These are the activations of a small neural network, seen along a few directions. Each row is one input.
Each table varies a few parts of the input and shows all the possible inputs, shuffled.
Descriptions start from the smaller parts, as in this example, which fits no table here: line(4) and (point or ring(9) or (values(2) and ring(8))).
Shared parts are said once, and a part with two or three values counts as separate values.
(in the rows, 128 means zero)

Other details of the inputs shift rows strongly along two fixed directions, in all tables alike. That doesn't count.

A family of inputs:
R1: [102 163 162 107 150 132 161 182 170  79 114  93]
R2: [195  85 153 106 183 104 112  27 134 136 129 199]
R3: [145 113 123 126 136 120 126  88 119 140 138 140]
R4: [103 124  95 155  80 144 127 147  86 159 141 107]
R5: [190 110 160 102 203 110 141  59 180 108 142 152]
R6: [ 96 152 157 110 150 142 155 176 174  70 122  89]
R7: [169 128 169  89 195 138 165  84 172  83 147 122]
R8: [142  87 122 145 120  99  40  79  93 155 100 218]
R9: [121 120  87 164  71 126 101 124  54 185 130 153]
R10: [101 118 102 166  71 113  61 150  72 162 105 165]
R11: [183 119 163  89 202 120 141  50 162  97 141 153]
R12: [190 110 176  91 195 109 153  60 162 106 138 158]
R13: [ 63 157 111 139  82 136 119 204 124 123 119  81]
R14: [171 110 172 105 176 100 108  83 165  87 108 184]
R15: [ 98 148 161 104 144 138 149 178 178  75 128  84]
R16: [130 118  83 178  76 123  95 132  69 193 127 149]
R17: [104 149 154 108 138 141 155 175 181  69 123  86]
R18: [123 163 144  96 149 154 188 154 159 107 139  74]
R19: [141 146 137 116 139 137 155 126 125 124 136 114]
R20: [103 129  82 159  71 138 126 164  84 182 129 107]
R21: [128 111  84 172  74 120  99 131  62 191 127 148]
R22: [145 130 141 122 155 138 161 129 163 115 148 100]
R23: [ 83 158  95 138  82 150 159 179 106 146 144  69]
R24: [153 101 124 135 138 125 125  99 123 138 142 141]
R25: [ 86 158 100 134  81 154 164 185 105 154 137  75]
R26: [ 69 158 103 143  76 139 125 201 128 117 114  83]
R27: [105 156 154 100 139 137 160 178 183  82 112  91]
R28: [166  80  98 155 123 102  74  54  83 176 130 194]
R29: [ 94 160 152 106 152 134 154 173 176  75 118  87]
R30: [103 129  93 153  80 146 128 147  83 157 143 111]
R31: [172  86 102 158 124 109  74  61  89 186 123 201]
R32: [124 120 138 127 142 117  97 118 131 118 102 167]
Each input here is: line(4) and (values(3) or line(5)).
The inputs of R13 and R10 match in every part but the line(4) part. If R11 is changed in the same way as R13 into R10, which row does it become? -> R19

A family of inputs:
R33: [167 112 168 108 161  93 115  83 138 109 126 173]
R34: [154 162 188  86 194 120 179 132 194  62 131 105]
R35: [143 146 156  83 189 126 156 103 198  76 125 122]
R36: [ 83 159 125 115  88 140 153 180 121 116 122  90]
R37: [101 128 112 150  83 119 101 157  80 159 119 132]
R38: [139 116 175  89 183 129 150 104 192  69 142 110]
R39: [176 109 146 123 174 105 116  86 170 114 117 175]
R40: [ 83 154 127 127 103 130 149 194 144 130 129  66]
R41: [176 105 141 120 161 105  81  38 112 119 109 220]
R42: [133 138 180  65 191 127 171 115 209  74 127 101]
R43: [169 121 162 115 183 108 112  82 141 108 118 171]
R44: [ 70 161 113 111  95 142 160 191 151 117 128  66]
R45: [193 125 161  92 183 126 191 106 184 110 141 104]
R46: [127 106  78 175  71 148  83  98  48 190 154 155]
R47: [103 137  95 165  92 123  92 151  98 162 116 125]
R48: [118  95  92 171  71 116  69 144  70 190 108 173]
R49: [ 79 159 118 136 113 161 153 186 149  98 137  56]
R50: [109 114 106 157  81 121 104 160 110 166 113 131]
R51: [142 141 166  90 197 137 167 113 210  50 145  99]
R52: [169  93 145 116 183 124 148  48 134 114 157 154]
R53: [ 94 164 124 138 111 148 166 210 163 122 118  63]
R54: [ 86 161 111 116 115 154 202 171 128 136 145  57]
R55: [189  85 143 135 173 103  78  62 130 139 107 218]
R56: [118 160 121 132 101 159 183 189 135 156 149  69]
R57: [ 95 175 114 113 102 169 184 176 130 144 151  58]
R58: [162  74 132 129 150 102  72  43 127 118 135 199]
R59: [103 119  75 164  81 132  62 122  60 177 105 171]
R60: [126 103  99 174  58 110  76 136  62 178 109 180]
R61: [104 123  82 166  76 133  67 119  51 171 102 173]
R62: [ 99 129 101 162  92 149  98 143  80 130 125 130]
R63: [ 71 159 123 107 104 151 158 199 138 120 124  68]
R64: [ 85 154 129 121 108 134 150 202 135 129 130  72]
R65: [147 125 184  87 175 127 159 107 175  56 144 122]
R66: [104 140  87 164  89 118  95 151 101 157 121 129]
R67: [137 138 185  66 186 130 169 116 183  73 124 117]
R68: [112 117 101 154  81 116 108 159 116 160 118 135]
R69: [102 158 125 143 105 148 154 200 130 127 113  91]
R70: [196  95 149 138 159  97  86  58 122 128 108 223]
R71: [103 126 100 149  86 109 100 150 107 157 126 127]
R72: [119 161 108 127 104 141 180 176 124 146 147  48]
R73: [136  95  79 181  83 118 109 111  58 207 129 166]
R74: [169  83 134 136 169 118  67  46 114 117 126 205]
R75: [125 131  79 140  84 140 129 123  81 174 132 110]
R76: [111 148 102 130 100 162 177 165 121 124 158  45]
R77: [141 143 164  85 193 131 153 103 195  81 120 118]
R78: [133 121  83 171  74 127  88 112  52 211 144 155]
R79: [148 147 183  89 191 140 174 117 190  41 142 106]
R80: [186  76 158 126 159  95  85  60 121 138 109 219]
R81: [ 73 145 125 122 103 157 153 198 136 104 142  61]
R82: [ 96 115 112 149  85 140 101 143  83 133 130 129]
R83: [177  96 139 133 174  97  70  58 117 139 115 208]
R84: [177 106 150 113 188 103 151  60 137 135 146 157]
What do these inputs look like to the network? -> line(4) and (values(3) or (values(2) and line(5)))
The inputs of R57 and R56 match in every part but the line(4) part. If R77 is changed in the same way as R57 into R56, which row does it become? -> R53
The inputs of R82 and R37 match in every part but the line(4) part. If R79 is changed in the same way as R82 into R37, which row does it become? -> R34
Change only the line(4) part in R76. List by row number the other rows that result. -> R45, R72, R75
Change only the line(5) part in R70. List by row number the other rows that result. -> R39, R53, R55, R69
Change only the values(3) part in R76. List by row number the other rows that result. -> R46, R52
